Each row below holds a small network's activations on one input, seen along a few directions.
Each table varies a few parts of the input and shows all the possible inputs, shuffled.
A made-up example of a description, with smaller parts first: one of 6 places along a line, together with either a single point or one of 9 places along a line or (one of 2 separate values, together with one of 8 places around a ring).
Shared parts are said once, and a part with two or three values counts as separate values.

Other details of the inputs vary at random and push rows far along two fixed directions, the same in every table; ignore that.

Table:
r1: [ -2   9   1 -13   1  -9  -8   4   4  -6 -10  14]
r2: [22  8  3 13 -2  0 -7 13 -5  9 -5 -1]
r3: [ 13   1  -3  25  -5  14  -1  15 -14 -10  -1 -16]
r4: [ -2   8   3 -11   1 -14  -6   4   3  -8  -7  11]
r5: [16 12 11 14 -6  8 11 28  6 -4 -2  3]
r6: [-11   4  -2 -11  -5 -10  -8  -9   1  -7  -3   6]
r7: [ -3   0  -6   8 -16  28   6 -17 -42  21  28 -13]
r8: [ -5 -23 -15  12 -11  25   4 -14 -41   4  16 -19]
r9: [ -7  -1   0 -20   7  -4  -5 -13   4  10   2  10]
r10: [ 17  -1   6  14   1   2   2  21   5   0 -11  -5]
r11: [19 11  7  9  2 -5 -7 28 -6  8 -9  7]
r12: [ -2  -4   7  -5   4  -2   1   8   2 -13  -7   4]
r13: [-12 -13   0 -14   7  -4   4  -7   5  -7   2   5]
r14: [18 -2  7 21  5  7  0 12  2  3 -3 -7]
r15: [ -9 -13   6 -11   5  -1   1 -13  12   1   2   0]
r16: [ -5   1  -5  -9   0 -12  -1 -11   6   5  -2   1]
r17: [  6  11  -8   7   0 -10  -5   6  10  -2  -2   1]
r18: [20 10 12 22 -7 17 10 31 -6  5  0 -5]
r19: [ -9   9  -9  -4  -2 -11  -4 -12   7  -9   0  -3]
r20: [ 1  5 -1 -3 -3 -9 -7  5  4  0 -4  9]
r21: [ 0 -8  0 -5  5  5  1  8  0 -3 -4  7]
r22: [ 14 -10   8  12   4  15  -1  14 -19   7   3  -6]
r23: [ 23   9   2  16  -4   4  -9  31 -21   4  -5   6]
r24: [ -1  -7 -10   4  -6  21  -6  -3 -44  19  11  -5]
r25: [-13 -14   0 -16   8   4   4 -10   1   3   1   3]
r26: [-12 -13   4 -14   9  -4   5  -8   7   0   1   2]
r27: [-4 21  5 -7 -9 -7  5  1 10 -7 -1  8]
r28: [-11 -11   0  -8   1  -3   2  -5   9  -7   0   3]
r29: [  6  10  -1   1  -6 -10  -6   5   3  -8 -10   3]
r30: [-15  -8  -4  -2   2  -1   4 -17   4 -14   0  -6]
r31: [-8 -6 -4 -1  7 -4  5 -9 16 -2  2 -9]
r32: [  8  15  14   5  -5   2  11  21  16 -14  -7   4]
r33: [-13  11   1 -13  -5  -5  10 -13   8   8   9   5]
r34: [ -6   3  -6  -6   5  -9  -3 -19  12   6   7  -4]
r35: [-12  -8   1 -15   5   2   1  -5   3 -11  -5   6]
r36: [-13  11  -3 -13  -8  -5   9 -13   7   1  11   8]
r37: [ -4   0   3 -15   7  -9  -4  -9   3   8   3   8]
r38: [ -5 -12   2  -9   6  -3   5 -16  14   0   1  -4]
r39: [ 19   9   9  10  -1  -2 -11  18   0   9  -6   5]
r40: [-12  -9 -10  -2   3  -1   5 -14   9  -7   7  -8]
r41: [ 14  16   0  11   3 -13  -5  15  16   3  -8   0]
r42: [-13  -8   2  -9  -1  -2   0  -7   6 -14  -4   0]
r43: [-11  -8  -2  -9  -1  -4   4 -13   8 -15  -4  -3]
r44: [ -4 -11 -20   9 -15  19  -3 -17 -47  10  17 -14]
r45: [ 12  18   3  11  -1 -13  -7  14  11 -10 -14   5]
r46: [-13  -1  -2 -13   0 -10  -4 -13   5   6   1   5]
r47: [ 27  19   6  25   2  -8  -7  31   7   5 -15   3]
r48: [ -7   0  -5  -4   4  -7  -2 -22   4   7   7  -1]
r49: [ -8 -10  -3  -2   8   1   4 -18  12   1   8 -11]
r50: [ -7   1  10  -9   0   5  14 -10  15   2   9   0]
r51: [  6 -11  -8  25  -5  19   2   4 -27   0   7 -14]
r52: [ -6 -11   5 -15  11   3   2  -7   9   3   0   5]
r53: [-1 -3  3  4  8 -7  5  0 19 -3 -7 -2]
r54: [ 2 -6  8  1  3 -1  0 10 10  0 -7  0]
r55: [ -6 -11 -17   2 -10  24  -6 -10 -51  13  16  -4]
r56: [  6  10  -4   8   0 -11  -4   5   7  -2  -5   5]
Each input here is: one of 2 separate values, together with one of 4 places along a line, together with either a single point or one of 6 places along a line.
Question: Changing only the place on the line of 4 turns r23 into r11. The same change can be made to r51. Which row results?
Answer: r53
Question: Which other rows does r23 become when the place on the line of 6 takes its other values? List them by row number.
Answer: r17, r20, r44, r55, r56
Question: Which other rows agree with r33 in the place on the line of 4 and the choice among 2 separate values? List them by row number.
Answer: r11, r16, r24, r41, r46, r47
Question: Which other rows does r33 become when the place on the line of 4 takes its other values? List them by row number.
Answer: r7, r27, r36
Question: Which other rows does r32 become when the place on the line of 4 takes its other values? List them by row number.
Answer: r5, r18, r50

Table:
r57: [-12   1   5  -9   6 -11   8 -14  26  -7   0  -1]
r58: [-12   6  -5 -17   1 -20   2 -17  22   0   1   9]
r59: [-15   2   1 -27   7 -13   0 -12  19   0   1  14]
r60: [ -7  -6   4 -13   5   2   4  -3   1   1   3   6]
r61: [ -9  -5   1 -10   9  -9   8  -9  32  -8  -3   0]
r62: [-15   6  -6 -17   2 -17   0 -26  20   0   2   3]
r63: [ -2  -4 -12   6  -9  13  -8  -5 -41   9   9  -4]
r64: [  7   2  12  -2   5  -3   0  12   9  -1 -10   8]
r65: [-16   5  -5 -21   1 -21  -3 -14  16  -4  -4  10]
r66: [-13   3   0 -26   7 -17  -5 -16  13   4  -1  14]
r67: [ -3  -6 -11   9 -13  18  -2 -12 -36   4  14 -11]
r68: [ -4  -6 -14   2  -8  16  -8  -9 -47  11  13  -5]
r69: [ 0 -9  5 -3  6 -2  0  3  9 -2 -6 -1]
r70: [18  2  5 24  3  6  4 23  6 -3 -4 -8]
r71: [ -1  -3 -13  10 -12  15  -3  -4 -39  14  13  -9]
r72: [-18   2  -4 -23   2 -20  -2 -22  16   2   0   8]
r73: [-13  -2   5 -18   5 -12   8  -7  25  -5  -3   8]
r74: [ 26  19   8  20  -3  -1  -5  27   7   0 -11   0]
r75: [-21 -16   1 -25  12  -9   4 -24  18  -3  -1   5]
r76: [-10 -15 -11  10  -9  27   6 -22 -38   8  20 -22]
r77: [ 36  22  16  20   1  -3  -7  51   9   2 -20  14]
r78: [ 17  10   3   9  -2  -1 -10  19 -11   8  -7   6]
r79: [-12  -3   9 -25  10 -12   2  -9  21  -3  -4  12]
r80: [-21 -14  -3 -18   9  -6   7 -30  22  -6   4  -5]
r81: [ -8  -8   3 -12   8 -11   8  -8  30  -7  -3   4]
r82: [ 27  10  15  14   2   3  -5  43  -2  -5 -16   8]
r83: [-11  -3   6 -19   7 -10   7  -6  22  -3  -4  11]
r84: [-14  -3   3 -18   4 -12  11 -15  27  -6   0   5]
r85: [-2 -9  1 -2  3 -1  0  5  5 -7 -6  0]
r86: [ -8  -9 -12   6 -13  19  -4 -11 -41   6  14 -11]
r87: [ 12  -2   1  21   1   7   1  15  -2  -7  -3 -10]
r88: [ 40  23  17  25  -3  -5  -7  46  13  -1 -19   7]
r89: [  3  14  -5   6  -2 -11  -3   2   7  -4  -2   0]
r90: [  0  -3 -10   3  -7  16  -5  -3 -39  15  14  -3]
r91: [ 0  9 -2  1 -2 -5 -1 -1  9 -6 -3  1]
r92: [-16  -5   4 -19   4 -12   8 -21  24  -5   0   3]
r93: [ -2  -2 -11  12 -11  20   2 -10 -28   8  16 -14]
r94: [ -4 -13  -5   5  -6  21   0  -4 -36   3   9  -7]
r95: [ -6  -4 -10  13 -10  18   0 -18 -32   9  19 -18]
r96: [-24  -3  -9 -28   4 -14   0 -29   9   5   6  10]
r97: [-14  -3   3 -16   3 -13   6 -14  22 -11  -2   6]
r98: [ -2  -7  -8  19  -9  22   4  -6 -32   0  14 -19]
r99: [ -3  -6 -13  10 -13  15  -4 -17 -39  14  17 -13]
r100: [ -9 -24 -11   7  -4  26  -1 -11 -43   5  12 -13]
r101: [-10 -24 -10   1  -2  25  -2 -11 -42   4  14 -11]
r102: [ 28  16  12  28   0   3   4  37  10  -3 -10  -3]
r103: [12 -7  4 11  4 11  0 19 -8  2 -5  0]
r104: [  4  -1 -12  13 -13  12  -5  -4 -35   6  10  -9]
r105: [ 22  14   9   9   0   0 -10  32  -5  -2 -12  11]
r106: [ 38   8  21  19  10   1  -8  53  11  -2 -23   9]
r107: [-12  -3   7 -19   5 -13   5 -10  24  -5  -5   6]
r108: [ 24  13  12  10   1   2 -10  30  -4   4 -10   9]
r109: [-22   4 -11 -21   1 -19   1 -31  19  -6   3   4]
r110: [-18  -9  -4 -16   8 -10   6 -20  25 -13  -2  -1]
r111: [23 20  1 24 -3 -4 -3 25  3  3 -5 -1]
r112: [ 2  5  5 -6  1 -4 -5  3  3  3 -5  8]
r113: [ 39  29   8  30  -3  -6  -6  48  11   2 -18   5]
r114: [-17   1  -1 -24   4 -14  -2 -16  15  -6  -3  13]
r115: [ 4 -7  7 -6 10  0  1 12 10 -1 -6  7]
r116: [ 4  5  4  4  2 -1  8  7 16 -4 -3 -1]
r117: [-5 -3  2 -6 -1 -3  2  1  4 -7 -4  2]
r118: [-1 10 -1  4  0 -5  3 -1 13 -1  3 -1]
r119: [ -3  -7 -11   9 -13  20   2 -13 -33  10  18 -12]
r120: [ -3  -6  -6   7 -10  17  -4  -8 -34  11  12 -10]
r121: [ -7  -9   5 -13   9 -12   4 -11  29  -7  -5   3]
r122: [ 2  7  3 -3 -2 -6  0  9  9  1 -4  6]
r123: [ 1 -7  2  0  4 -4  2  2 12 -9 -6  0]
r124: [ 1 -4  4  7  7 -1  3 -1 15 -5 -2 -7]
r125: [ -5   7  -5   1  -1  -8  -2 -14   4   3   5  -4]
r126: [21 18  5 23 -4 -1 -4 26  3 -6 -8 -1]
r127: [-12 -15 -14   9 -11  26   5 -21 -40   3  19 -21]
r128: [ 30   5  13  22   3   2  -2  45  10  -2 -17   2]
Question: What is each input in this table made of?
Answer: one of 3 separate values, together with one of 4 places along a line, together with one of 6 places along a line
Question: Changing only the place on the line of 6 turns r120 into r112. The same change can be made to r85. Which row results?
Answer: r100
Question: Changing only the place on the line of 6 turns r62 into r72. The same change can be made to r113. Which row results?
Answer: r71
Question: Which other rows does r95 become when the place on the line of 4 takes its other values? List them by row number.
Answer: r57, r124, r125
Question: Which other rows does r84 become when the choice among 3 separate values takes its other values? List them by row number.
Answer: r92, r97
Question: Which other rows does r104 become when the place on the line of 4 takes its other values? List them by row number.
Answer: r67, r97, r123
Question: Which other rows does r127 become when the place on the line of 6 takes its other values? List them by row number.
Answer: r82, r94, r97, r98, r117
Question: Which other rows does r119 become when the place on the line of 6 takes its other values? List them by row number.
Answer: r59, r77, r93, r118, r122
